[135 149 169 173  96] -> Nulu
[157 102  86 100 167] -> vatov
[179  99  70  90 188] -> sos
[ 90 112 123 100 137] -> Loto
[149 157 156 160 104] -> vanid
[137 145 156 158  99] -> zan
[145 147 147 147 147] -> kiz
[ 84 117 136 121 119] -> pon
[137 150 158 154 102] -> sus
again kiz:  : [147]
start: [149 169 173  96] : Nulu, 1

[ 89 135 142  90 106  90 151 158 136] : kalin
[129 100 135  84 108 108 134 134 147] : fod
[129 100 135  84 108 133 113 106 133] : tapom
[165 188  55 183  81  92  99 168 154] : nabod
[163 172  65 162 115 111  88 158 115] : kezi
[131 134 122 116 132 134 114 115 117] : gep
[137 156 105 149 108 121  86 129 144] : togi
[137 124  92 122 112 116 122 163 133] : nogum
again kalin:  : [90]
start: [105 149 108 121  86 129] : togi, 2

[120 133 139 163] = Kepev
[ 70 171 178 203] = noz
[178 178 178 178] = zesa
[139 122 150 130] = Duf
[142 122 150 130] = Rifel
find: [142 122 150 130] : Rifel
again zesa:  : [178]
start: [139 122 150] : Duf, 0

[102 124 139 139 132 120 139  98 124 107 120 108 147 127 141 138 136 151
 128 152 118 128 117 140 128 128 128 128 124 144 124 114 108 123 136 125
 115 111 127 148 144 128 122 113 140 119 134 128 143 132 148 128 124 117
 111 130 128 129 147 131 112 144] -> Kog
[102 122 119 121 129 128 128 128 130 144 132 142 115 128 111 129 126 128
 122 113 138 116 132 119 128 130 127 124 140 109 122 131 128 128 120 125
 137 106 138 119 128 128 130 132 120 137 122 110 103 128 128 132 134 132
 143 128 128 126 127 130 143 122] -> deg
[102 127 122 128 134 128 117 154 135 113 125 128 132 133 127 115 125 120
 128 122 125 134 135 128 128 136 137 128 121 148 125 138 150 133 138 128
 128 111 115 110 128 128 119 136 124 130 128 146 145 128 133 128 112 139
 122 130 127 128 114 131 128 128] -> zolo
[102 124 124 128 123 119 133 107 124 153 128 134 114 126 128 142 127 128
 126 122 128 114 124 124 128 122 128 120 145  96 128 120 106 128 113 128
 134 104 146 140 134 130 128 122 125 131 122  97  91 121 121 132 128 123
 146 121 143 123 140 126 141 123] -> dozeg
[102 153 114 153 191  91 113  75 128  61 128 122 172 140 142 128 149 128
 142 128 126 128 104 140 143 137 108 127 162 162 128  78  64 137 147  84
 110 105 138 147 128 131 128  74 132 119 121 128  98 142 150 170 128 130
 105 118 128 124 188 170 125 128] -> gized
[102 122 119 121 129 128 128 128 130 144 132 142 115 128 111 129 126 128
 122 113 138 116 132 119 128 130 127 124 140 109 122 131 128 132 119 125
 138 106 136 120 128 120 129 133 119 128 121 128 104 124 114 128 135 132
 142 128 146 125 128 128 142 120] -> mabuk
[102 128 140 140 132 119 137  99 124 110 121 128 147 126 141 140 135 152
 141 153 117 143 117 128 130 122 121 127 125 143 128 114 128 128 128 127
 115 111 128 149 142 141 123 113 141 118 135 142 143 132 148 127 125 117
 128 131 111 128 146 130 128 128] -> dodip
start: [120 145] : dozeg, 27
find: [102 122 119 121 129 128 128 128 130 144 132 142 115 128 111 129 126 128
 122 113 138 116 132 119 128 130 127 124 140 109 122 131 128 128 120 125
 137 106 138 119 128 128 130 132 120 137 122 110 103 128 128 132 134 132
 143 128 128 126 127 130 143 122] : deg
find: [102 153 114 153 191  91 113  75 128  61 128 122 172 140 142 128 149 128
 142 128 126 128 104 140 143 137 108 127 162 162 128  78  64 137 147  84
 110 105 138 147 128 131 128  74 132 119 121 128  98 142 150 170 128 130
 105 118 128 124 188 170 125 128] : gized
find: [102 127 122 128 134 128 117 154 135 113 125 128 132 133 127 115 125 120
 128 122 125 134 135 128 128 136 137 128 121 148 125 138 150 133 138 128
 128 111 115 110 128 128 119 136 124 130 128 146 145 128 133 128 112 139
 122 130 127 128 114 131 128 128] : zolo
find: [102 128 140 140 132 119 137  99 124 110 121 128 147 126 141 140 135 152
 141 153 117 143 117 128 130 122 121 127 125 143 128 114 128 128 128 127
 115 111 128 149 142 141 123 113 141 118 135 142 143 132 148 127 125 117
 128 131 111 128 146 130 128 128] : dodip

[169 153 169 156 111 166 150 126] -> magov
[ 80 144 123 157 125 166 150 126] -> vaso
[158 118 119 121 121 117 131 146] -> nit
[ 80 144 123 125 157 123 103  91] -> Revat
start: [ 80 144 123 125 157] : Revat, 0
find: [ 80 144 123 157 125 166 150 126] : vaso
again magov:  : [169]
again nit:  : [121]

[194 135 107 127] : biru
[112 123 112 123] : Sinek
[125 141 135 102] : gebo
[ 95 116 127 122] : pona
[135 133 128 116] : daput
[108  84 135 128] : vuvet
[148 130 166 107] : Nupe
[148 130 110 127] : mefus
[130 144 116 128] : nura
find: [130 144 116 128] : nura
start: [130 166 107] : Nupe, 1
find: [112 123 112 123] : Sinek
find: [148 130 110 127] : mefus
start: [116 128] : nura, 2
start: [144 116] : nura, 1
start: [194 135 107] : biru, 0

[124 162 132 127 133 150 114 119 124 113 133 152 161 120  91 117 122 137
 113 134 120 134 148 127 133 117 122 125 146 154 123 120 139 122 109 126
 163 152 123 130 120 137 125 141 118 134 144 139 133 143 129 122 114] : Radu
[121 141 137 132 115 154 109 153 134  91 122 108 154 113 131 126 108 151
 141  85 106  92 123 152 122 121 124 101 131 149 112 117 123 138 142 110
 112 109 148 149 134 115 145 147 160  97 139 124 115 146 120 164 154] : pori
[114 114 151 121 149 108 134 135 113 109 133 154 128 111 139 123 162 112
 127 116 159 153 133 116 104 137 115 134 130 121 105 123 117 153 122 140
 133 110 129 156 138 143 149 147 145 155 137 136 143 112 142 131 156] : Lizu
[130 144 141  92 142 122 136  99 109 126 116 133  91 126 115  75 127 162
 112 153  99  89 124 113  97 120 112 171 138  98 128  99 112 111 114  79
 107 125 109 139 115 140 120 141 121 147 133 151 149 115 130 132 132] : suf
[121 150 134 127 133 150 114 119 124 113 133 152 161 120  91 117 122 137
 113 134 120 134 148 127 143 117 122 125 146 154 123 120 139 122 109 126
 163 152 123 130 120 137 125 113 118 157 140 143 139 145 108 113 103] : kuret
[101 145 130 126 131 161  96 145 131 120 100 114 147  98 114 143 122 150
 134  93 103 113 133 131 120 107 125 114 137 140  97 108 139 147 140 104
 116 115 141 133 143 115 144 134 146 109 144 126 108 136 122 163 139] : dif
find: [121 141 137 132 115 154 109 153 134  91 122 108 154 113 131 126 108 151
 141  85 106  92 123 152 122 121 124 101 131 149 112 117 123 138 142 110
 112 109 148 149 134 115 145 147 160  97 139 124 115 146 120 164 154] : pori
start: [127 162 112] : suf, 16
start: [122 150 134] : dif, 16
find: [130 144 141  92 142 122 136  99 109 126 116 133  91 126 115  75 127 162
 112 153  99  89 124 113  97 120 112 171 138  98 128  99 112 111 114  79
 107 125 109 139 115 140 120 141 121 147 133 151 149 115 130 132 132] : suf
start: [113  97 120] : suf, 23

